A small network was trained on invented records. Each row is its activation on one of them, seen along a few directions.
Here are examples, each followed by its value of one field, G.
Other fields move the rows too, some of them a lot.
Strong random noise was added to every row along 5 fixed directions; ignore it. To show where, here is one row again and again, with new noise each time:
[-103  356 -253  -20  379  533 -610  199 -136  423  238 -187 -248  -68
 -309 -238   65]
[ -60  430 -125  -31  228   67 -156  245   79  271  -65   97  125  -41
  -61 -116 -119]
[ 129   94  218    7  349  116  -35   11 -137  118  314 -237 -279   87
  -95  -24  -48]
[  36  -18 -414  -62  186 -121  189  144   -1  182 -644   51  309  -21
   44 -100  -38]
[  62  154  -98  -32  188  -25   79   80  -30  124 -120  -29   41  -19
  -40  -80  -61]
[ 260 -129   13  -38  -21 -318  575 -212 -126 -207 -154 -102  -24  -41
    9  -23  -20]
[  26  581  470   20  290 -115   22  270  193  157  342  120   48  100
  102   87 -323]

[ -36  -67   85  -52  -72  148 -134   -9   31  -61  137  -63  -66  -23
   34    8   30]	g4
[ 208 -557   72 -195  103  310   63 -374 -609 -107  312 -651 -557  -34
 -125  -44  165]	g9
[  84  192  -67  342 -216  -99  336 -216  207 -365   87   44 -145 -278
 -311  178  256]	g6
[  43   39  265  390  289  134  285  386  378  -11 -299 -110  210   32
  349  653 -193]	g2
[  -3  212  159   87  -69 -421  156 -238  105 -124  166  217    0   66
 -197 -140   44]	g8
[-204   77 -405 -110 -495  103 -159  163  167  -21 -247  220  331 -127
  157  -41  -10]	g7
[ -83 -269   59   -5  184  332 -663 -114 -290  130  532 -309 -494  162
 -249 -206  219]	g3
[ 211 -174  100   17 -252  104  505 -188 -192 -357  126 -401 -254 -207
   -1  209   39]	g6
[ -42 -289 -204  -31  -21  420 -305   20  -90   81  -69 -223  -94   19
  -11   19  101]	g9
[  46 -242  121  -56 -372 -532  364 -255   94 -340   11  224  146  113
  149   25   -1]	g7
[ 104 -276  329 -143 -200 -373  201 -409 -304 -346  463  -64 -345   25
 -113 -173   96]	g3
[ 263   30  475 -102  351 -728  532 -270 -116   10   57  200   76  207
 -103 -185 -123]	g4
[-120  276  -53 -109 -506   23  -83 -173   36 -299  356  198 -106 -255
 -162 -141   66]	g5
[-143 -823 -336 -219  294  -81  -88  106 -246  241 -719  -56  201  358
  268  -15  127]	g1
[  35  129  -12 -132  243 -163   20    8 -108  186  -92   90   82   74
  -24 -168 -108]	g5
[ -42 -270 -114  125   18   80 -255 -433 -165 -177  367  -97 -506   19
 -552 -302  473]	g2
[ 178  118   38   11 -426  363  246  -88  -55 -299  331 -231 -262 -331
   24  122 -108]	g8
[ 209 -360 -110  -39  149  -51   31 -452 -426  -44  248 -195 -489    7
 -335 -283  325]	g1

Which value of G does each new row have?
[-105 -412 -194 -102  128  100 -173  405   12  234 -587 -109  378  255
  478  153 -156]	g3
[  99 -133 -533   -9 -145 -116  343  -16  -45   19 -658   91  276 -222
   71  -19   42]	g1
[  16 -160  560  -19   20 -178   69  -96    4 -153  505    3 -216  191
   85  146  -92]	g7
[  49   47  -39 -198  -85  142  -30  101 -222  104   61 -124  -37 -100
  121 -133 -152]	g3
[  16  515   83   69  223  240 -148  194   43  241  272  -76  -94 -104
 -145    6 -152]	g6
[ 195 -313  143   50  -17  125  417 -184 -257 -234   65 -460 -246 -122
   46  222  -13]	g2
[ -54 -403  436   31  148   88 -139  205   22    8  108 -168  -84  360
  385  329  -93]	g3
[  24 -575  234  -89   90 -678  250 -167   61 -140 -186  220  190  481
  248    7   22]	g7
[ 286 -862 -143 -108  276   -5  330 -129 -473   65 -452 -466 -102  142
  167    6    8]	g3
